Each row below holds a small network's activations on one input, seen along a few directions.
Each table varies a few parts of the input and shows all the possible inputs, shuffled.
A made-up example of a description, with smaller parts first: ring(8) and (point or line(11) or (values(3) and line(4))).
Shared parts are said once, and a part with two or three values counts as separate values.
In the rows, zero is written as 128.

Other details of the inputs vary at random and push rows far along two fixed directions, the same in every table; ignore that.

A family of inputs:
r1: [162 152  63 102 144 100  72 130 160 132 171 172 104]
r2: [160 152  70 105 125 107  65 137 178 123 178 167 103]
r3: [ 78 185 156  82 134 113 133 103 170 104  89 104 124]
r4: [ 78 183 166  88 144 106 140 106 167 104  82 111 116]
r5: [ 95 123 163 142  99 202 157 131  69 151 104  33 177]
r6: [ 88 100 203 152  87 184 146 130  86 133 122  72 151]
r7: [100  90 198 162 110 167 171 130  95 137 104  87 147]
r8: [ 92  90 206 167 115 153 176 126  85 121  92  99 149]
r9: [167 149  62 102 146  92  88 132 164 134 156 169 107]
r10: [169  71 120 176  86 174  89 156  95 149 195 135 137]
r11: [191  41 104 193 138 119 166 148  70 149 142 172 131]
r12: [177 167  17  89 162 100 117 129 138 148 132 135 124]
r13: [176  65 113 175 106 161 113 152  78 161 174 136 142]
r14: [ 75 185 157  78 126 117 123 110 172 105 102 102 117]
r15: [185  45 109 198 147 109 178 146  82 135 135 192 129]
r16: [ 70 189 157  81 122 134  92 112 184 110 123 100 122]
r17: [ 69 172 179 107 157  87 165 105 166  79  66 141 119]
r18: [172 146  61 104 155  79 113 122 144 128 139 176 106]
Each input here is: values(2) and (point or line(8)).
Question: The inputs of r13 and r9 match in every part but the values(2) part. If r1 is changed in the same way as r13 into r9, which row does it become?
Answer: r16
Question: Change only the values(2) part in r10. List by row number the other rows that result.
Answer: r2

A family of inputs:
r19: [171 157  60  80 173  61 106 115 149 145 134 176  88]
r20: [ 65 177 164 108 139 122 132 116 180  87 101 124 128]
r21: [ 72 194 140 100 137 137 121 121 171  98 100  97 139]
r22: [102  73 188 178 105 172 170 137  99 131 117 100 157]
r23: [166 160  50  84 160  78  94 125 165 137 155 175  86]
r24: [101  77 196 181 120 164 169 130  82 131 111 110 157]
r25: [202  66  85 159 116 136 102 144  84 170 184 156 121]
r26: [ 77 193 147  77 109 139  94 111 164 107 122  90 128]
r27: [ 71 192 151  93 120 134  97 118 166  93 115 103 136]
r28: [ 85 192 140  79 135 117 149 105 143 107  78  89 131]
r29: [171 148  74  98 174  52 115 121 169 127 129 197  84]
r30: [207  69  54 160 124 142 136 153  89 175 167 139 136]
r31: [ 83 180 161  75 137 103 146  97 138 111  79  99 113]
r32: [111  98 159 162  93 201 144 142  87 148 137  70 160]
r33: [ 74 172 186  91 113 116 101 115 178  95 119 122 107]
r34: [ 82 173 182  96 120 118 109 111 185 100 107 116 114]
r35: [190  60  88 185 121 127 110 154  93 136 189 195 127]
r36: [200  68  57 176 135 137 137 158  91 161 159 151 144]
r37: [ 83 170 177  94 136  94 155 105 158  92  74 120 111]
r38: [104  83 196 184  96 181 141 135  98 122 132 108 160]
r39: [106  75 200 177  94 180 151 143 101 135 133  99 142]
r40: [ 84 195 144  80 117 139 103 111 170 113 111  85 136]
r41: [173 169  39  85 171  76 110 122 153 140 132 165 107]
r42: [194  58  82 186 144 105 164 144  72 134 143 192 131]
r43: [202  48  92 173 126 120 141 152 105 162 164 170 114]
r44: [169 166  37 103 176  64 129 125 143 112 115 179 114]
r45: [172 172  38 103 159  84  83 131 171 118 147 177 117]
r46: [106  95 174 171 118 178 158 136  75 142 108  82 169]
r47: [107  82 195 152  77 185 116 133  75 148 154  84 140]
r48: [111  78 185 149  94 179 155 131  84 162 126  69 144]
Question: Describe the family of inputs behind these rows.
Answer: ring(5) and line(6)
Question: The inputs of r22 and r42 match in every part but the line(6) part. If r36 is changed in the same way as r22 into r42, which row does it become?
Answer: r44
Question: Start at r26 and move only the line(6) part, one step at a time. The first step leads to r40. Which rows follow, in order?
Answer: r32, r30, r41, r28

A family of inputs:
r49: [145 119 117 127 136 107 120 125 130 129 137 156 117]
r50: [221  89  25 141 148 104 122 146  96 169 166 171 117]
r51: [107 181 125  77 145  93 117 109 171 113 111 134 104]
r52: [132 163  95 109 157  97 128 122 161 113 117 154 117]
r53: [145 127 104 134 121 132 104 138 137 126 151 140 131]
r54: [139 111 133 128 117 139 142 127 103 149 124 105 130]
r55: [102 156 153 102 123 119 114 119 150 114 119 119 115]
r56: [129 164  90 101 140 112 104 125 161 120 140 142 118]
r57: [239  85  15 151 143  91  87 154 127 154 199 215 102]
r58: [ 97 159 142 107 145 116 138 118 156 116 101 119 125]
r59: [104 161 132 117 141 117 142 122 150 103 100 125 132]
r60: [100 154 146 102 122 124 112 119 158 115 129 123 115]
r61: [114  76 174 178 109 172 167 142  80 138 116  94 159]
r62: [131  63 161 188  96 190 152 145  60 149 143  97 163]
r63: [229  83  13 153 145  97  98 153 111 152 197 210 106]
r64: [227  78  30 160 152  91 111 147  99 150 179 210 114]
r65: [117 125 147 129 131 118 141 124 139 119 117 136 121]
r66: [117 123 143 143 126 129 150 130 123 111 111 127 137]
r67: [ 84 192 152  72 145  95 117 102 177 106  95 121 111]
r68: [101 159 147 112 136 116 129 116 148 106 106 128 127]
r69: [116 159 132 103 124 125 106 122 162 122 130 121 119]
r70: [140 127 108 129 131 118 123 130 124 124 137 146 124]
r71: [124 145 126 102 127 115 131 118 139 128 116 118 119]
r72: [ 87 158 163 100 124 120 126 113 153 110 110 115 120]
r73: [117 141 133 117 138 102 140 122 153 108 110 143 118]
r74: [136 128 114 125 141 118 123 127 126 136 129 136 129]
r75: [ 94 117 173 138 111 164 143 127 107 135 117  86 147]
r76: [ 98 118 172 148 114 163 141 126 104 127 115  95 154]
r77: [109 167 122  99 130 129 133 117 138 123 107 100 134]
r78: [121 165 110 100 133 121 100 125 169 124 132 124 125]
r79: [132  55 182 188 100 172 155 140  71 145 137 113 149]
r80: [ 96 116 178 145 120 158 147 126 109 132 109  94 148]
r81: [133  55 170 196 101 177 165 146  66 141 133 111 157]
r82: [109 103 175 146  99 169 134 132 104 141 136  95 136]
r83: [133 113 123 137 120 148 121 136 118 143 146 119 132]
r84: [131  62 171 196 103 187 157 144  60 147 134 101 165]
r85: [128 128 142 123 120 131 122 128 121 135 130 119 119]
r86: [128 113 140 144 112 146 124 136 105 129 137 119 135]
r87: [136 113 129 139 121 144 123 137 107 144 137 115 133]
r88: [130 173  92  86 141  98 122 115 153 117 115 132 116]
r89: [109 181 127  81 154  85 120 107 176 110 104 142 104]
r90: [110 140 150 116 136 116 143 119 145 122 107 125 118]
r91: [117 145 133 112 141 103 141 121 149 114 105 134 118]
r92: [128 118 135 143 116 152 124 136 106 134 135 112 141]
r93: [117 156 118 115 123 137 104 129 157 120 134 118 137]
Question: Describe the family of inputs behind these rows.
Answer: ring(5) and (point or line(8))
Question: The inputs of r90 and r52 match in every part but the ring(5) part. If r67 is changed in the same way as r90 into r52, which row does it become?
Answer: r76
Question: The inputs of r91 and r61 match in every part but the ring(5) part. If r69 is changed in the same way as r91 into r61, which row does it become?
Answer: r78
Question: Which other rows agree with r88 in the ring(5) part? List them by row number.
Answer: r53, r63, r64, r66, r68, r70, r81, r86
Question: Start at r73 and move only the line(8) part, one step at a time. The first step leads to r65. Which rows follow, in order?
Answer: r79, r49, r72, r55, r60, r57
Question: Change only the ring(5) part in r88. List by row number the other rows that result.
Answer: r50, r54, r71, r77
